These are the activations of a small network on made-up records, seen along a few directions, one row for each record.
Records have a field called D. Each example row is followed by its value.
The largest differences between rows may come from other fields.
(in the rows, 500 means zero)
Strong random noise was added to every row along 14 fixed directions; ignore it. To show where, here is one row again and again, with new noise each time:
[460 690 463 493 444 378 544 405 556 502 413 575 412 688 359 428 384 528
 489 627 474 358 584 456 448 457 693 694 576 470 423 516 554 270]
[519 606 554 406 436 535 413 536 600 497 494 564 405 491 505 376 555 276
 375 585 669 638 562 445 321 424 471 482 358 498 541 351 428 678]
[457 382 482 482 575 368 441 584 592 592 569 494 492 484 649 397 597 393
 377 314 478 584 457 689 490 539 461 324 364 412 751 512 492 673]
[342 463 650 604 400 335 492 656 477 648 599 477 429 752 608 379 652 463
 422 603 443 629 458 624 486 504 678 550 344 237 473 375 420 533]
[436 643 411 426 488 419 519 479 563 599 339 514 313 600 378 620 470 476
 435 601 593 546 477 581 344 437 419 479 514 547 522 406 541 571]
[613 374 485 442 548 465 396 698 537 441 503 508 568 521 743 452 639 484
 376 254 596 615 535 541 646 567 309 563 545 500 711 621 490 646]
[484 530 491 633 412 680 558 587 426 388 473 587 445 409 473 492 412 593
 474 541 451 416 545 525 440 643 646 494 397 431 501 565 433 445]
[584 448 535 488 457 765 535 592 447 307 514 485 478 397 485 473 523 625
 556 539 511 557 513 427 480 612 468 554 498 519 454 592 465 471]
[502 520 514 566 726 612 415 439 492 351 364 543 514 419 432 431 430 387
 532 447 612 569 281 600 505 483 654 504 514 605 574 574 590 402]
[595 355 602 645 318 385 509 683 496 614 655 359 387 689 718 480 620 421
 416 509 375 515 560 630 648 508 500 706 498 365 574 527 469 463]
[510 507 523 616 368 515 589 587 390 298 468 608 526 499 561 560 287 654
 491 428 287 301 639 499 548 623 475 538 584 438 410 683 417 499]
[507 553 401 496 489 384 504 500 481 609 345 462 487 781 441 428 621 590
 455 518 593 528 373 475 598 504 691 680 594 459 598 454 582 305]
[490 395 305 481 537 599 468 528 614 506 345 427 381 378 342 335 495 549
 454 462 663 501 379 521 500 494 707 484 469 387 746 502 588 157]
[441 530 788 553 756 713 489 510 474 290 600 554 549 489 520 456 455 357
 538 630 477 566 402 463 286 619 382 526 431 614 388 446 366 752]
[546 462 464 531 541 429 598 427 611 455 651 518 477 453 533 438 339 526
 491 394 220 214 666 588 479 629 485 507 521 509 619 714 524 417]
[377 615 631 463 580 567 495 396 555 420 455 623 489 388 337 550 263 486
 524 724 504 339 669 310 358 449 426 502 532 519 248 396 367 529]

[483 660 606 382 615 515 486 488 508 436 476 583 571 641 516 532 491 443
 457 581 599 526 560 313 335 542 244 575 546 626 413 356 381 805] : d10
[410 359 441 484 451 490 552 503 499 610 583 437 541 415 472 487 555 688
 537 479 401 420 541 468 551 570 555 360 434 357 519 473 459 427] : d3
[486 672 522 284 597 523 579 322 503 583 483 518 549 597 357 597 566 516
 518 665 552 521 482 283 242 534 252 388 516 697 386 266 425 825] : d8
[413 607 352 589 405 536 584 482 446 550 391 579 495 485 411 474 445 553
 426 517 497 427 411 504 337 613 714 357 332 435 618 380 451 487] : d11
[502 330 388 501 472 405 574 456 496 436 428 360 410 392 481 706 299 600
 618 350 321 467 434 700 602 394 310 382 703 532 458 712 667 374] : d5
[469 460 463 530 746 588 508 545 562 463 524 521 494 386 535 599 451 522
 494 411 553 456 477 618 430 610 368 512 500 578 605 607 542 507] : d8
[685 467 549 455 437 513 453 528 444 456 552 409 579 589 636 503 675 487
 570 464 595 681 443 453 669 428 481 722 630 591 434 559 582 453] : d9
[544 706 323 377 562 252 380 426 660 584 359 602 397 571 519 524 490 299
 401 349 690 590 513 689 471 320 486 544 557 624 659 581 714 487] : d4
[565 559 324 582 271 426 638 587 542 532 403 512 325 544 514 687 265 473
 318 455 386 200 685 519 346 571 274 502 548 501 676 497 431 591] : d1
[582 450 517 458 439 647 428 460 425 674 481 384 572 496 432 432 795 495
 546 657 736 715 347 290 611 429 672 520 437 494 475 250 494 426] : d4
[457 492 492 501 620 428 602 473 536 584 552 427 562 726 486 530 535 599
 509 549 445 373 475 394 431 622 437 665 598 527 543 424 501 447] : d3
[396 415 540 644 480 459 425 587 469 698 609 605 673 360 667 538 556 510
 403 442 521 415 665 476 637 558 627 395 317 343 516 406 373 583] : d3
[599 507 417 382 139 325 457 539 540 586 330 404 330 604 441 513 479 382
 400 561 617 559 586 384 564 203 384 551 635 429 472 343 490 478] : d1
[661 409 414 409 266 605 518 484 383 540 380 385 555 500 446 464 644 613
 515 508 570 608 425 283 636 455 504 423 566 486 516 370 469 500] : d2
[679 751 273 302 393 549 648 294 588 597 468 515 443 627 340 468 555 539
 444 555 498 349 606 317 275 624 456 518 492 707 666 428 539 570] : d2
[515 343 514 468 401 541 414 560 488 569 538 510 587 259 597 589 529 582
 508 479 579 521 714 374 724 406 430 448 498 424 363 499 442 476] : d5
[525 540 390 504 688 621 507 489 596 494 461 488 389 396 439 577 479 493
 496 477 600 493 472 648 411 564 462 548 476 634 648 598 633 422] : d10
[541 472 518 748 465 603 448 561 350 462 474 521 454 382 558 537 475 464
 521 444 454 515 404 729 698 511 752 464 414 486 538 629 542 413] : d6
[500 550 439 610 467 531 440 571 427 587 380 575 541 471 581 597 538 444
 377 477 683 529 452 506 504 517 573 477 423 510 604 369 451 609] : d9
[591 483 302 393 475 509 453 438 635 486 390 482 393 375 412 350 428 368
 404 357 571 466 451 527 419 444 480 341 465 523 796 491 553 473] : d4
[497 777 568 503 358 543 563 386 493 413 632 647 619 638 488 260 502 335
 488 632 524 497 525 297 185 540 815 599 316 499 391 345 432 538] : d9
[307 594 476 722 630 401 633 421 411 559 434 598 543 666 396 554 316 642
 508 550 340 219 423 573 452 654 750 559 514 420 465 505 488 312] : d8
[362 474 535 733 531 525 482 576 467 443 473 565 477 408 522 406 360 317
 408 447 458 461 338 667 375 536 713 340 301 360 638 435 419 510] : d6
[620 486 436 415 320 335 473 551 522 458 424 463 476 633 559 476 486 540
 482 389 505 511 613 471 696 367 417 663 697 449 466 632 575 350] : d1
[411 557 533 494 216 313 377 468 407 642 376 563 490 463 498 519 482 415
 479 576 555 650 543 504 648 210 646 304 415 337 287 310 437 597] : d11
[488 447 789 717 585 693 339 471 404 582 716 558 679 237 628 459 629 285
 569 664 613 616 525 479 663 428 834 503 240 471 286 370 394 497] : d10
[562 598 475 413 146 368 561 452 471 659 569 464 300 521 498 608 583 437
 512 589 384 663 589 672 432 356 447 312 388 497 393 464 528 711] : d2
[617 614 570 518 506 330 430 410 526 568 525 501 547 721 607 485 513 290
 442 516 535 441 560 412 604 401 501 754 621 619 459 471 537 499] : d5
[520 514 506 595 620 616 497 504 323 289 328 584 604 435 461 616 369 647
 553 405 450 417 403 491 660 591 453 483 649 609 437 648 489 513] : d6
[463 701 402 596 404 277 412 549 464 544 417 768 576 550 668 578 412 537
 407 353 520 406 739 629 682 483 681 596 474 446 464 660 546 473] : d11

Here are new rows. What is D for each?
[607 474 333 432 762 581 406 450 529 553 360 516 627 434 443 491 607 646
 497 373 707 425 486 408 759 592 531 622 637 650 694 623 602 314] : d1
[570 512 603 610 456 526 531 434 407 480 600 449 449 498 520 607 495 452
 639 575 364 541 472 654 600 436 569 581 530 592 335 643 589 424] : d1
[561 653 438 500 622 443 412 429 609 726 485 505 331 526 492 589 652 300
 443 565 668 622 468 728 501 412 543 562 416 680 634 482 651 514] : d6
[350 446 425 408 510 370 625 444 532 814 541 339 494 678 372 526 686 716
 538 659 476 507 422 433 433 543 535 436 476 371 489 261 488 437] : d10
[447 466 517 433 553 528 534 507 513 352 462 466 433 475 433 585 369 626
 607 520 430 497 501 530 475 489 339 510 634 504 369 623 528 457] : d2
[301 626 399 414 719 374 479 399 510 494 400 671 541 472 411 574 446 694
 594 366 482 525 455 707 502 533 582 342 498 549 470 706 658 468] : d4
[465 406 661 655 550 444 488 605 357 477 503 525 770 758 611 353 528 549
 399 476 438 325 455 224 678 654 557 679 576 359 514 369 274 513] : d1
[654 606 375 386 355 533 450 390 667 425 537 542 349 337 434 296 453 323
 463 447 533 478 638 549 428 409 640 482 407 552 635 640 607 368] : d2
[422 473 452 433 474 300 425 424 556 463 364 531 501 376 452 461 290 395
 470 363 494 454 502 551 537 295 475 280 552 425 500 484 497 522] : d10
[394 430 500 453 584 338 464 405 502 541 320 445 566 549 381 501 382 541
 513 493 476 391 410 379 617 381 428 407 673 442 455 378 459 449] : d6
